A small network was shown many inputs. Here are its activations along a few directions, one row for each input.
In each table, some parts of the input vary, and every possible input appears once, in random order.
A made-up example of a description, with smaller parts first: one of 6 places along a line, together with either a single point or one of 11 places around a ring or (one of 3 separate values, together with one of 8 places around a ring).
Shared parts are said once, and a part with two or three values counts as separate values.
In the rows, 128 means zero.

Other details of the inputs vary at random and push rows far along two fixed directions, the same in every table; ignore that.

Table:
r1: [ 65 110  83 134 137 126 134  52 115 113 137  91 118 139]
r2: [110 121  79 198 154 136  95 125 134  99 126 119 129 115]
r3: [121 139 114 173 139 136 124 159 113 134 129 116 125 122]
r4: [175 129  95 196 140  97  77 175 139 131 147 115 136 105]
r5: [118 139 152  92 114 138 216 155 128 143 123 154 131 120]
r6: [ 56 118 157  95 116 165 175 129 137  99  86 157 100 149]
r7: [123 129 109 171 147 135 124 157 120 129 124 117 122 123]
r8: [114 146  93 156 146 127  78  42 119 126 172  90 142 134]
r9: [186 136 122 136 127 107 146 150 135 141 133 149 159  94]
r10: [ 60 142 109 171 119 138 131  64 135  95 107 139 132 141]
r11: [118 161  96 195 160 140 107  87 145 113 162 121 148 128]
r12: [ 69 140 162  85 130 166 188  92 166 108 111 155 110 166]
r13: [105 146  92 217 132 120  92 148 121 124 152 106 124 126]
r14: [136 129 114 105 146 128 114  70 133 133 162 104 134 138]
r15: [244 169 132 149 140 108  91 148 143 154 171 145 180  91]
r16: [125 128 137 158 115 117  97 147 144 117 114 137 118 135]
r17: [ 66 107  83 133 138 125 134  53 121 111 134  91 118 137]
r18: [232 144 125 172 125  83  76 207 124 159 157 131 158  90]
r19: [109 113  80 170 146 119  67  85  96 124 140  74 121 130]
r20: [170 106 173  36 102 107 161 188 112 171 140 124 110 133]
r21: [201 132 143 111 108 100 120 133 152 130 106 166 158 100]
r22: [179 130 130 146 128 106 123 202 134 148 141 132 129 112]
r23: [125 133 172  73  99 135 189 129 142 130  95 175 131 130]
r24: [113 109 157  56 119 135 167 144  94 157 126 109 106 143]
r25: [ 63 104  91 141 145 138 115  87 102 117 129  75  97 151]
r26: [115 123  78 207 159 129  94 135 130 110 125 102 122 120]
r27: [168 119 183  36  90 110 160 191  98 182 146 126 116 131]
r28: [137 148 112 155 157 141 136 112 154 121 153 131 139 130]
r29: [ 64  97  89 140 149 137 114  88 113 112 124  75  96 152]
r30: [ 71 140 114 158 147 155 120  58 169  88 120 133 121 159]
r31: [119 155  94 194 162 142 106  87 148 112 157 122 145 128]
r32: [ 72 116 139  60 145 156 183  77 142 125 140 112 104 166]
r33: [214 151 162 100 125 120 109 127 161 137 131 167 158 120]
r34: [239 126 121 124 121  85  49 149  89 171 154  98 156  91]
r35: [120 126 183  84 109 146 168 165 128 135  89 157 110 144]
r36: [120 130  82 193 132 114  80  69 155  91 112 131 144 121]
r37: [ 65 129  81 180 146 138 160  93 138 100 125 120 123 130]
r38: [176 121 140 100 107  94  98 159 101 164 157 108 132 121]
r39: [116 132 185  78 100 150 165 157 122 124  95 173 125 133]
r40: [178 127  79 184 145  99 101 123 150 118 134 129 159  93]
r41: [113 139 196  90  86 136 166 183 126 144 109 162 110 150]
r42: [182 136 210  55  92 131 166 200 121 163  96 170 128 126]
r43: [ 51 126 144 112 131 169 202 154 115 118 114 143 104 141]
r44: [113 107 153  53 117 140 161 134  98 142 125 126 116 132]
r45: [ 56 131  95 192 153 151 137 129 115 111 123 104 108 142]
r46: [235 131 112 117 112  75  73 110 104 164 159 116 177  81]
r47: [169 117 178  28 100 126 159 165  91 166 132 137 131 114]
r48: [119 122  93 200 141 125  59 106 141  96 102 113 124 131]
r49: [243 144 127 105 135  92  65 103 125 162 179 116 176 100]
r50: [110 134 159  97 119 155 189 180 112 137 120 153 120 122]
r51: [235 121 120 130 116  71  45 161 105 167 165 103 151  98]
r52: [ 58 121  89 181 153 154 136 120 128  93 119 119 111 130]
r53: [120 108 105 117 133 126 101 104 102 123 135 102 124 123]
r54: [215 156 168 101 121 121 108 126 156 142 133 170 164 119]
r55: [184 117 123 139 144 117 124 188 138 141 120 127 131 109]
r56: [ 65 120 127 106 133 149 225 128 146 116 112 142 109 138]
r57: [174 111  94 156 130  84  49 130 116 139 157  85 132 115]
r58: [ 61 122  90 188 157 150 138 130 125 107 118 103 102 142]
r59: [ 56 114 137 118 130 150 199 179 144 125 119 129  84 159]
r60: [ 55 131 117 172 126 155 108  92 124  87  99 138 118 142]
r61: [182 127 109 175 127 110  45 126 141 105 110 143 153 100]
r62: [179 105 130  98 118  93  99 159 123 152 147 104 123 124]
r63: [128 105  95 113 132 109 123  79 127 126 136 103 134 123]
r64: [ 58  98 134  70 129 153 171 111 108 119 118 112  96 148]
r65: [187 122 174  15 127 124 172 130 141 162 150 135 133 129]
r66: [ 48 128 171 110 103 152 176 151 133 120 101 150  89 170]
r67: [ 46 139 125 187 115 138 106 115 127 103 117 125 106 161]
r68: [113 125 154  97 127 153 187 178 119 132 115 154 119 122]
r69: [ 55 133 120 179 129 150 109 102 121 100  99 122 110 153]
r70: [179 135 136 147 125 107 121 202 129 152 143 135 133 111]
r71: [ 72 132 141  99 153 169 212 120 164 117 130 139 108 158]
r72: [110 111 156  52 114 139 163 135  93 144 128 124 118 132]
r73: [ 57 147 111 174 113 141 130  63 132  98 109 138 131 140]
r74: [190 129 187  44  94 116 186 164 148 148  96 184 142 113]
r75: [121 146  88 193 166 139 106  88 158 106 153 119 141 127]
r76: [113 105  76 167 150 116  68  88 107 118 135  72 118 129]
r77: [190 128 113 182 132 104  45 136 138 118 108 128 145 106]
r78: [133 159 195  65 108 154 179 123 149 138 122 172 134 148]
r79: [ 57 119 160 101 120 162 180 138 133 114  83 142  89 163]
r80: [184 123 127  87 113  95 122 108 108 156 147 121 157 103]
r81: [126 123 134 157 117 118  95 148 149 115 112 135 117 137]
r82: [123 143 142 153 108 139  95 124 116 112 108 152 140 120]
r83: [ 60  99  89 134 145 142 111  81 112 101 126  91 107 142]
r84: [197 167 128 167 133 113  57  88 151 123 147 148 174 117]
r85: [182 126 204  56  90 116 163 215 140 157 106 173 120 132]
r86: [125 140 101 166 134 120 147 119 129 122 135 134 148 110]
r87: [125 117 101 116 125 111 122  75 110 136 142 106 139 120]
r88: [224 132 112 162 139 104  81 179 124 137 136 142 161  79]
r89: [ 67 127 147  61 139 158 184  74 126 134 146 115 108 164]
r90: [120 123 176  77 106 148 164 158 132 119  90 170 117 133]
Each input here is: one of 3 separate values, together with one of 5 places along a line, together with one of 6 places along a line.
- Changing only the place on the line of 6 turns r38 into r51. The same change can be made to r24. Which row results? => r19
- Changing only the place on the line of 6 turns r74 into r21. The same change can be made to r88. Which row results? => r52
- Change only the place on the line of 6 in r65. List by row number the other rows that result. => r8, r14, r32, r49, r89
- Change only the place on the line of 5 in r22. List by row number the other rows that result. => r28, r37, r58, r88

Table:
r91: [122 134 169  96 112 145 187 163 148 122  93 174 125 129]
r92: [ 72 136 126 127 130 145 147  96 126 121 142 119 116 149]
r93: [132 113 150  87 113 120 155 164 118 147 121 127 113 132]
r94: [  9 127 109 155 138 166 128  66 121  94 123 102  93 173]
r95: [154 124  92 171 129 101  64  91 126 118 131 112 147 112]
r96: [193 140 118 190 127 107  75 179 135 130 124 142 148  97]
r97: [132 124 150  75 122 136 179 132 124 139 119 144 130 126]
r98: [242 153 152 149 118  99  77 177 145 145 133 167 169  96]
r99: [ 85 124 117 121 129 140 150  95 125 116 128 124 123 135]
r100: [162 129  83 176 150 111  74  91 143 113 139 116 150 109]
r101: [155 140  92 183 151 117  70  94 145 119 153 110 147 122]
r102: [ 89 122 115 138 135 138 148 129 113 127 131 112 114 135]
r103: [122 139 144 107 128 138 153 121 125 139 136 130 129 135]
r104: [167 116 163  64 125 125 179 187 134 153 128 142 120 123]
r105: [123 127 165  73 109 130 161 137 128 144 125 136 115 145]
r106: [164 120 162  67 115 121 170 184 118 159 134 139 127 119]
r107: [153 121  94 179 138 109  54 128 111 124 135 101 136 112]
r108: [ 27 114 103 147 137 157 131  68 121  92 110 108 101 156]
- Describe the family of inputs behind these rows. => one of 3 separate values, together with either a single point or one of 5 places along a line
- Changing only the choice among 3 separate values turns r92 into r106. The same change can be made to r98. Which row results? => r96
- Change only the choice among 3 separate values in r107. List by row number the other rows that result. => r94, r108
- Start at r108 and move only the place on the line of 5, one step at a time. The first step leads to r95. Which rows follow, in order? => r99, r97, r100
